These are the activations of a small neural network, seen along a few directions. Each row is one input.
In each table, some parts of the input vary, and every possible input appears once, in random order.
Descriptions start from the smaller parts, as in this example, which fits no table here: values(2) and (point or ring(11) or (line(6) and ring(8))).
Shared parts are said once, and a part with two or three values counts as separate values.
In the rows, 128 means zero.

Table:
x1: [111 125 116 135 142 136 124 138 122 164 125 125 125 140 131 137]
x2: [116 133 135 120 126 116 112 117 123 139 107 135 142 146 132 127]
x3: [108 138 131 130 151 145 118 134 134 140 131 126 138 144 139 129]
x4: [109 119 125 149 156 134 116 140 121 130 120 134 111 108 142 126]
x5: [119 129 136 123 126 111 112 129 122 148 110 143 120 133 119 135]
x6: [117 111 124 116 144 136 116 126 132 149 125 129 120 113 132 121]
x7: [ 97 129 133 130 140 132 112 136 117 113 119 149 132 123 116 132]
x8: [222 129  91 101  88 155 176 138 131  94 201 113 117 118 118 129]
x9: [125 131 139 127 136 125 120 125 137 142 101 129 134 134 138 121]
x10: [202 123 115 134  76  77 155 124 119  51 194 141 127 144  96 120]
x11: [120 129 121 134 137 111 122 122 133 161 112 117 129 125 140 131]
x12: [219 139 120 163  94 128 192  98 124  66 162  88 111 105 117 132]
x13: [102 117 134 121 129 117 124 120 120 135 120 147 123 113 130 136]
x14: [113 120 133 121 125 144 120 136 139 148 115 118 133 152 135 141]
x15: [ 97 143 140 129 139 127 121 132 111 125 126 140 146 143 137 134]
x16: [115 140 145 126 136 129 123 125 134 135 110 128 134 130 139 111]
x17: [110 128 134 125 137 130 126 132 135 128 103 125 132 109 123 111]
x18: [102 122 132 120 123 151 114 133 149 137 123 119 128 123 121 132]
What is each input in this table made of? -> values(3) and (point or ring(5))
Change only the ring(5) part in x14. List by row number the other rows that result. -> x1, x3, x6, x18

Table:
x19: [122 137 130 138 136 139 123 119 122 134 108 109 130 136 134 136]
x20: [124 123 130 114 133 116 121 130 125 142 132 140 135 135 121 115]
x21: [125 128 133 131 136 151 128 138 133 144 125 121 140 138 136 132]
x22: [218 134 108 135  93 121 173 117 124  68 188 120 116 118 110 120]
x23: [108 125 126 134 129 113 114 118 119 116 116 130 122 129 121 134]
x24: [118 124 132 133 129 132 141 120 130 136 111 125 125 112 140 135]
x25: [117 120 131 122 126 108 122 134 136 135 130 141 122 118 125 119]
x26: [131 128 124 120 135 142 135 137 127 158 132 131 127 121 137 129]
x27: [123 128 121 134 129 141 120 142 135 140 121 123 109 111 133 137]
x28: [110 127 139 131 126 118 122 121 127 118 116 133 144 144 130 131]
x29: [112 134 134 117 135 128 110 132 130 118 129 134 139 145 122 120]
What is each input in this table made of? -> point or (values(2) and ring(5))
Change only the values(2) part in x23. List by row number the other rows that result. -> x24

Table:
x30: [112 179 183 198 127  74 109  92 109  69  82 146 172 173 143 142]
x31: [231 138 124  93 116 195 191 139 156 105 190  91 156 149 139 102]
x32: [ 71 126 143  94 186 222 128 147 164 175 111  84 145 128 154 118]
x33: [187 156 145 110  96  92 120 129 110  59 194 192 212 225 107 101]
x34: [ 82 152 174 183 115  53 114  94 121  44  77 152 144 141 130 129]
x35: [ 97 117 152 176 124  37 138  65  99  64  85 149  96  84 103 121]
x36: [133 129 133 193 133 163 167 105 156  97 105  63  89  72 146 147]
x37: [ 41 160 176  94 164 123  55 156 119 174  72 188 204 205 145 107]
x38: [ 70 124 118  90 173 220 112 156 161 198 101 104 108  99 157 124]
x39: [167 148 151 196 126 155 182  99 143 143  91  55 117  88 166 140]
x40: [199  91  56 118  55 100  86 187 117 139 214 150 102 169  98 165]
x41: [134 190 188 223 127  91 117 114 101  94  85 128 177 198 151 134]
x42: [157 157 163 178 142 167 170 104 151 110  89  57 124 106 171 137]
x43: [158 131 130 196 126 143 182  97 141 139 100  67  92  52 167 149]
x44: [202 116  73  86 107  76 141 113 108 103 195 169  88 102  60 101]
x45: [220 189 141 123  99 115 126 136  81  75 172 171 208 250 110 105]
x46: [124 125 135 182 125  41 139  78 108 101  87 121  72  69 108 130]
x47: [238 134 119 111  97 180 193 134 142 140 191  93 138 132 136 102]
x48: [ 44 109 123  89 177 100  81 136 125 210 105 161 103  95 116 109]
x49: [ 71 174 186 124 173 145  69 171  92 192  83 156 211 232 144 116]
x50: [158 121 108  79  86  61 138  97 106  30 177 200 146 157  62  97]
x51: [ 14 122 151  66 154  78  73 113 118 141  82 184 151 136 110  98]
x52: [ 12 106 144  74 167  87  83 119 114 162 108 177 128 106 109  99]
x53: [159 113  93  73  96  63 146 104 109  53 195 195 115 121  67  92]
x54: [129 138 159 184 145 170 162 110 160  88  99  55 115  97 154 133]
x55: [ 81 137 160 166 121  42 116  76 108  53  81 154 119 105 112 129]
x56: [229 126  94 110 102 171 188 139 142 147 197 102 116  80 148 130]
x57: [ 63  77  93 121 135 128  38 198 112 235 107 142 109 166 133 179]
x58: [199 117  98 105 118 201 166 148 155 106 204 114 101  98 120 123]
x59: [134  99 101 216  82  67  88 137 111 134  96 117  66 123 139 199]
x60: [100 131 154  91 195 222 135 157 144 206  97  94 149 145 164 125]
x61: [200 127 116  96 125 206 175 150 169  93 198  91 144 126 124 105]
x62: [171 138 123  84  96  84 121 109 105  26 179 207 177 184  78 107]
x63: [205 110  70  98 111 190 189 148 145 124 204 113 100  72 115 122]
x64: [ 13 129 174  83 160 109  64 141 110 138  84 177 182 175 122 112]
x65: [104 128 120 111 163 192 150 132 145 222 112  95 118  87 180 143]
x66: [115  88 108 196  81  56 106 117 133 109  93 119  70  98 118 185]
x67: [ 40  79  96  91 123 109  44 175 143 211  95 143 103 126 121 151]
x68: [107 138 144 101 169 210 144 142 132 232 101  90 132 134 167 131]
x69: [ 80 113 103  97 175 206 136 153 146 212 117 104  96  81 159 133]
x70: [187  71  46  95  58  83 109 146 119 104 212 139 101 142  78 147]
x71: [139 124 109 184 127 153 190 111 145 117 108  66  80  47 144 155]
Changing only one part turns x51 into x55. The same change can be made to x67. Which row results? -> x66
Changing only one part turns x65 into x56. The same change can be made to x52. Which row results? -> x53
What is each input in this table made of? -> values(3) and (ring(6) or line(8))
Change only the values(3) part in x60. List by row number the other rows that result. -> x31, x42
Change only the ring(6) part in x71. List by row number the other rows that result. -> x36, x39, x42, x43, x54
Change only the line(8) part in x53. List by row number the other rows that result. -> x33, x40, x44, x45, x50, x62, x70

Table:
x72: [ 98 138 154 172 120  71 123  97 117  83  83 139 117 115 129 136]
x73: [ 85 164 167 119 174 159  88 155 134 163 102 137 166 170 142 108]
x74: [112 128 151 128 107  57 110 103 121  62 117 160 150 156 104 107]
x75: [ 98 126 147 193 130 108 146 101 127 121  74 108 103  88 151 158]
x76: [ 30 128 141  59 182 125  69 141 111 207  95 177 156 153 126 102]
x77: [ 31 106 126 129 168 187  81 165 154 232  55 104 104  99 164 163]
x78: [177 124 120 173 125 145 177 105 153 103 140  60  85  70 131 130]
x79: [196 119  90 100  78  66 118 149  97  92 222 189 134 171  88 122]
x80: [197 119  85 100 126 232 188 148 144 165 180  85 113  94 147 142]
x81: [218 129 103 130 108 193 190 116 136 128 152  67 127 117 140 137]
x82: [167 126 123 105  89  65 118 129 113  53 190 182 154 174  86 102]
What is each input in this table made of? -> values(3) or line(8)

Table:
x83: [ 42 128 147 122 178 160  90 144 136 214  61 120 128 120 157 136]
x84: [142 121 122 118 117 121 133 125 133 120 147 133 134 133 120 124]
x85: [146 125 123 126 123 139 139 129 130 119 132 116 122 122 127 124]
x86: [148 132 122 144 118 134 137 134 129 121 139 124 119 122 131 140]
x87: [146 124 120 125 124 147 138 131 137 124 146 117 130 128 127 130]
x88: [145 134 128 128 121 114 137 118 116 113 136 137 128 129 119 120]
x89: [142 132 133 129 130 118 134 127 127 113 149 132 135 135 124 118]
x90: [ 21 129 156 119 166 111  65 139 122 171  66 160 144 148 136 129]
x91: [144 126 119 118 127 140 140 130 135 127 150 123 123 118 127 124]
x92: [145 130 127 134 121 135 145 124 128 115 128 120 122 118 127 126]
x93: [138 129 129 131 116 107 134 117 122 108 127 130 127 130 124 126]
x94: [147 131 126 139 121 134 142 118 129 113 129 114 125 122 130 134]
x95: [146 130 120 117 121 124 129 133 124 121 150 134 132 139 123 125]
x96: [139 120 122 140 111 107 130 124 123 114 133 133 123 130 120 135]
Changing only one part turns x84 into x91. The same change can be made to x95. Which row results? -> x87
What is each input in this table made of? -> values(2) and (point or line(6))
